Each row below is a small network's average activation on inputs in which a field has the value named, seen along a few directions.
Related values have similar rows: they may be neighbours, one step apart, or belong to one group.
In the rows, zero is written as 500.
Random noise pushes rows far along 6 fixed directions. That doesn't count. These rows show it; they differ only by the noise:
[337 688 433 790 610 469 416 603 624 516 490 445 423 536 602 620 782 284
 535 357]
[471 470 577 376 322 443 277 475 614 567 322 583 384 573 545 340 629 491
 399 590]
[560 516 713 781 555 433 639 346 618 421 460 569 352 528 448 602 406 466
 380 364]
[454 350 557 292 516 501 218 759 660 550 499 460 610 553 823 666 812 486
 451 701]
[675 270 527 320 411 627 514 424 441 545 557 641 680 483 433 551 418 739
 453 590]
[430 673 539 553 546 584 549 487 502 703 323 505 559 492 323 508 496 393
 539 397]
[602 460 497 347 635 453 437 570 433 525 519 677 585 359 376 353 369 634
 719 599]
[598 463 536 666 427 509 583 297 504 452 511 644 423 511 367 475 418 586
 430 396]


Values of Nakir:
v2: [772 206 647 325 451 335 525 442 465 488 500 564 472 408 449 350 147 675
 431 643]
v3: [594 438 425 555 284 505 612  85 444 314 556 648 342 581 420 369 341 691
 296 391]
v7: [596 483 597 854 561 299 532 354 596 228 602 656 207 495 556 500 466 505
 424 360]
v13: [527 534 460 520 472 366 429 505 393 373 532 528 337 441 377  63 308 527
 652 597]
v15: [418 621 578 392 575 395 537 614 521 577 351 298 506 430 359 507 384 381
 578 562]
v5: [382 705 655 374 344 354 441 397 621 472 267 456 200 596 394 158 307 286
 429 537]
v11: [431 471 219 214 260 724 453 457 314 570 628 539 667 557 502 346 617 629
 594 548]
v9: [683 376 400 452 509 341 549 325 447 193 733 625 360 421 460 397 256 708
 435 567]
v4: [506 556 606 396 355 704 676 358 499 822 298 445 683 646 407 598 441 459
 244 385]
v8: [517 377 411 606 309 532 435 459 473 531 529 489 503 558 568 605 670 516
 401 469]
v12: [555 535 697 387 669 189 430 559 595 352 449 555 333 395 584 412 377 536
 670 631]
v14: [218 690 551 623 361 643 452 564 540 647 254 294 390 665 484 434 744 262
 412 461]
v1: [464 389 566 385 421 381 346 637 481 383 435 464 385 481 660 438 581 558
 509 615]
v6: [426 408 510 503 526 460 360 623 583 303 607 475 393 549 836 530 785 482
 576 589]
v10: [562 305 236 318 462 448 321 624 507 401 718 509 569 462 771 432 607 577
 437 694]
Each value of Nakir is a pair of two hidden parts, and every pair occurs once (5 first parts, 3 second parts).
Q: Changing only the second part turns v2 into v13. v4 has the same second part as v2; what does that change turn v4 into?
A: v11
Q: Changing only the second part turns v12 into v7. v9 has the same second part as v12; what does that change turn v9 into?
A: v10

Values of Vume:
t5: [655 319 586 538 576 335 459 507 578 289 629 640 427 443 680 599 519 662
 497 551]
t8: [568 449 292 359 494 552 494 484 422 445 678 514 616 457 503 444 482 583
 579 575]
t14: [389 586 332 396 618 503 398 681 478 463 546 451 537 415 603 533 675 467
 669 516]
t7: [455 626 468 545 526 453 537 365 489 509 426 606 430 496 391 389 415 473
 600 406]
t6: [624 404 554 597 646 344 595 530 513 357 653 464 454 438 559 513 301 534
 525 529]
t15: [480 551 589 555 427 592 687 346 445 500 444 464 467 547 415 501 418 536
 418 432]
t1: [511 454 552 330 452 518 351 636 432 569 422 570 526 425 407 279 454 578
 655 639]
t9: [442 411 317 368 597 366 142 840 553 411 611 471 540 414 716 535 809 528
 666 676]
t2: [548 375 502 550 333 471 475 408 474 267 570 532 340 552 528 381 537 614
 409 535]
t12: [500 472 408 402 506 558 468 523 533 532 596 502 651 546 596 601 565 477
 437 541]
t10: [505 410 687 514 596 611 640 529 540 482 572 470 606 592 627 747 497 481
 447 501]
t4: [464 601 419 474 452 549 426 459 509 679 381 515 541 533 423 456 573 464
 400 447]
t3: [551 365 646 590 411 675 598 438 539 579 527 485 625 576 595 784 574 526
 327 438]
t11: [500 474 520 379 458 471 388 613 530 666 362 451 497 506 497 361 508 426
 443 609]
t13: [517 474 234 449 324 651 550 384 298 592 600 481 645 486 297 492 420 603
 563 460]
Each value of Vume is a pair of two hidden parts, and every pair occurs once (5 first parts, 3 second parts).
Q: Changing only the second part turns t7 into t10. t13 has the same second part as t7; what does that change turn t13 into?
A: t2
Q: Changing only the second part turns t1 into t11. t15 has the same second part as t1; what does that change turn t15 into?
A: t8
